These are the activations of a small neural network, seen along a few directions. Each row is one input.
Each table varies a few parts of the input and shows all the possible inputs, shuffled.
A made-up example of a description, with smaller parts first: one of 2 separate values, together with either a single point or one of 11 places along a line or (one of 4 places along a line, together with one of 8 places around a ring).
Shared parts are said once, and a part with two or three values counts as separate values.
In the rows, 128 means zero.

Other details of the inputs shift rows strongly along two fixed directions, in all tables alike. That doesn't count.

A family of inputs:
r1: [151 222 242 124 222 158 139 189 106 245 183]
r2: [175 123 125 138 125 164 132 139 135 105 159]
r3: [ 32 117 100 104 134 125 118 135  91  89  95]
r4: [123 135  85 122 133 106 150  91 130 135 117]
r5: [114 106 133 135 101 137 126 121 125 107  93]
r6: [107 132 106 117 129  98 116 119 111 132 135]
r7: [ 79 118 102 122 121  91 138 104 122 133 123]
r8: [150 129 135 151 105 128 125 110 144 158 133]
r9: [135 174 119 121 171 128 142 121 113 164 130]
r10: [188 114 116 173  85 130 116 115 149 136 149]
r11: [103 135  93 121 115 110 100  98 110 134  97]
r12: [123 130 114 137  96 107 136 102 134 141 101]
r13: [182 102 132 158  88  98 155 127 157 130 170]
r14: [174  85 147 169  87 157 119 131 150 112 140]
r15: [108 125 115 114 139  75 110 122 186 107 110]
r16: [ 97 221 171  83 217 125 165 132  97 212 103]
r17: [ 25 132  99 108 137 132 100 114  81 103  49]
r18: [201 122  91 142 115 120 129 108 142 124 162]
r19: [115 126  95 102 132 141 114 120 107  89 120]
r20: [174 111 130 132 109 142 154 127 145 100 143]
r21: [180  95 118 142 106 155 143 122 153  99 158]
r22: [131  98 151 134 108 132 146 149 133 105 145]
r23: [177 132 194 133 142 169 116 185 124 142 190]
r24: [149 111 139 142 113 152  96 140 118 115 122]
r25: [ 73 108 121  94 144 114 109 162 162  85  85]
r26: [ 61 125 154 109 155 135 133 146 103 128 116]
Each input here is: one of 2 separate values, together with either a single point or (one of 3 separate values, together with one of 4 places along a line).
The inputs of r12 and r5 match in every part but the choice among 2 separate values. If r4 is changed in the same way as r12 into r5, which row does it become?
Answer: r21
A walk changes only the place on the line of 4. It starts at r16 and steps to r4. List the rest of the walk in order.
Answer: r9, r18
A walk changes only the place on the line of 4. It starts at r19 and steps to r2. List the rest of the walk in order.
Answer: r21, r20
Which other rows does r3 become when the choice among 2 separate values takes its other values? List them by row number.
Answer: r1
